W =
[[128, 128, 99, 128, 128, 133, 157, 157],
 [128, 128, 99, 128, 157, 157, 158, 158]]
W[0,0] -> 128
W[0,-5] -> 128
W[1,-3] -> 157
W[-2,-7] -> 128
W[:, 5] -> [133, 157]
W[-2,-4] -> 128
W[0,6] -> 157
W[:, 4] -> [128, 157]

m =
[[134 128 139 132 119 134 131 119 129 136]
 [130 132 134 136 125 120 127 126 130 141]
 [125 134 127 135 133 133 149 119 121 137]
 [127 128 135 138 128 128 146 124 119 134]
 [124 129 138 137 131 132 138 125 118 141]
 [127 127 136 139 129 128 146 123 121 134]
 [136 134 128 132 130 124 126 123 133 140]
 [131 132 133 134 124 120 127 126 130 141]
 [131 134 134 131 123 126 127 129 129 139]
 [125 134 127 134 133 133 149 120 122 135]
 [121 125 131 132 132 135 141 128 112 142]
 [128 130 120 137 131 130 147 119 117 139]
 [124 127 130 141 132 133 146 121 120 136]
 [122 128 129 140 131 133 147 121 121 137]
 [127 128 134 138 129 128 146 123 120 134]
 [125 130 137 135 129 128 143 126 118 137]]
m[0, 0] -> 134
m[:, 2] -> [139, 134, 127, 135, 138, 136, 128, 133, 134, 127, 131, 120, 130, 129, 134, 137]
m[8, 3] -> 131
m[14, 2] -> 134
m[5, 9] -> 134
m[8, 2] -> 134
m[:, 8] -> [129, 130, 121, 119, 118, 121, 133, 130, 129, 122, 112, 117, 120, 121, 120, 118]
m[:, 7] -> [119, 126, 119, 124, 125, 123, 123, 126, 129, 120, 128, 119, 121, 121, 123, 126]
m[1, 5] -> 120
m[2, 1] -> 134
m[6, 5] -> 124
m[9, 7] -> 120
m[4] -> [124, 129, 138, 137, 131, 132, 138, 125, 118, 141]
m[9] -> [125, 134, 127, 134, 133, 133, 149, 120, 122, 135]
m[0, 5] -> 134
m[10] -> [121, 125, 131, 132, 132, 135, 141, 128, 112, 142]
m[13, 9] -> 137
m[8] -> [131, 134, 134, 131, 123, 126, 127, 129, 129, 139]
m[15] -> [125, 130, 137, 135, 129, 128, 143, 126, 118, 137]
m[7, 0] -> 131
m[7, 8] -> 130
m[15, 0] -> 125
m[:, 6] -> [131, 127, 149, 146, 138, 146, 126, 127, 127, 149, 141, 147, 146, 147, 146, 143]
m[9, 4] -> 133
m[15, 3] -> 135
m[14] -> [127, 128, 134, 138, 129, 128, 146, 123, 120, 134]
m[9, 3] -> 134
m[15, 4] -> 129
m[:, 4] -> [119, 125, 133, 128, 131, 129, 130, 124, 123, 133, 132, 131, 132, 131, 129, 129]
m[:, 5] -> [134, 120, 133, 128, 132, 128, 124, 120, 126, 133, 135, 130, 133, 133, 128, 128]
m[9, 5] -> 133
m[9, 2] -> 127
m[1] -> [130, 132, 134, 136, 125, 120, 127, 126, 130, 141]

arr =
[[130 131 120 123 120 114 143 121 128 115]
 [142 122 134 118 133 130 130 129 129 129]
 [119 124 123 146 121 129 135 144 127 120]
 [113 137 116 138 119 122 131 131 134 115]
 [134 124 132 127 135 135 142 126 121 131]
 [134 125 138 122 134 133 118 139 130 132]
 [125 134 130 123 128 119 139 125 117 126]
 [151 127 147  99 148 143 108 129 141 138]
 [125 135 131 121 130 122 136 126 120 125]
 [126 132 137 123 135 133 119 138 129 130]
 [123 129 123 135 125 130 131 141 137 116]
 [128 131 131 125 131 128 134 124 122 129]
 [124 136 125 122 126 119 135 116 122 126]
 [131 124 119 134 121 125 137 130 134 118]
 [135 127 119 124 121 118 142 122 131 116]
 [136 124 127 126 128 131 129 133 137 123]]
arr[-16, -10] = 130
arr[13, -4] = 137
arr[:, -9] = [131, 122, 124, 137, 124, 125, 134, 127, 135, 132, 129, 131, 136, 124, 127, 124]
arr[12] = [124, 136, 125, 122, 126, 119, 135, 116, 122, 126]
arr[-3, -9] = 124
arr[:, -6] = [120, 133, 121, 119, 135, 134, 128, 148, 130, 135, 125, 131, 126, 121, 121, 128]
arr[0, 9] = 115
arr[7, -3] = 129
arr[4, 7] = 126
arr[3, 4] = 119
arr[0, 3] = 123
arr[-5, 5] = 128
arr[8, -10] = 125
arr[-15, 3] = 118
arr[:, 7] = [121, 129, 144, 131, 126, 139, 125, 129, 126, 138, 141, 124, 116, 130, 122, 133]
arr[-2, 0] = 135
arr[1, -5] = 130
arr[6, -1] = 126
arr[-4, 1] = 136
arr[-8, 3] = 121
arr[-7, -4] = 119
arr[:, 5] = [114, 130, 129, 122, 135, 133, 119, 143, 122, 133, 130, 128, 119, 125, 118, 131]
arr[-15, -4] = 130
arr[-16, -4] = 143
arr[-11, 2] = 138
arr[11, -1] = 129
arr[12, 4] = 126
arr[9, -10] = 126
arr[-3, -5] = 125
arr[10, -9] = 129
arr[13, -8] = 119
arr[1, -10] = 142
arr[-7, -1] = 130
arr[-11] = [134, 125, 138, 122, 134, 133, 118, 139, 130, 132]
arr[:, 3] = [123, 118, 146, 138, 127, 122, 123, 99, 121, 123, 135, 125, 122, 134, 124, 126]

data =
[[133 131 107 125 138 130]
 [129 131 137 128 128 129]
 [132 126 118 127 125 131]
 [136 133 109 125 136 133]
 [123 125 140 130 124 124]
 [136 137 116 122 143 129]
 [126 127 125 128 130 126]
 [138 134 100 123 140 135]
 [124 123 143 130 115 125]
 [131 125 121 127 123 130]]
data[0, 0] => 133
data[9, 1] => 125
data[8, 0] => 124
data[3, 1] => 133
data[6, 0] => 126
data[8, 4] => 115
data[7, 5] => 135
data[7, 0] => 138
data[8, 2] => 143
data[:, 1] => [131, 131, 126, 133, 125, 137, 127, 134, 123, 125]
data[:, 4] => [138, 128, 125, 136, 124, 143, 130, 140, 115, 123]
data[4, 2] => 140
data[3] => [136, 133, 109, 125, 136, 133]
data[1, 5] => 129
data[0] => [133, 131, 107, 125, 138, 130]
data[:, 0] => [133, 129, 132, 136, 123, 136, 126, 138, 124, 131]
data[3, 2] => 109
data[9, 2] => 121
data[1] => [129, 131, 137, 128, 128, 129]
data[2, 4] => 125
data[5, 3] => 122
data[5, 4] => 143
data[0, 3] => 125
data[5, 1] => 137
data[9, 5] => 130
data[7] => [138, 134, 100, 123, 140, 135]

x =
113  144  104  136  105  113  126  129  132  122  136  136  105
144  113  137  112  135  125  115  137  113  118  132  112  134
114  133  133  141  135  143  145  111  143  145  112  141  136
139  108  146  115  146  137  124  123  119  128  117  115  145
x[0][0] = 113
x[2][10] = 112
x[:, 7] = [129, 137, 111, 123]
x[3][5] = 137
x[0][4] = 105
x[3][7] = 123
x[1][12] = 134
x[2][12] = 136
x[2][5] = 143
x[1][7] = 137
x[1][5] = 125
x[2][1] = 133
x[:, 8] = [132, 113, 143, 119]
x[1][6] = 115
x[2][2] = 133
x[:, 2] = [104, 137, 133, 146]
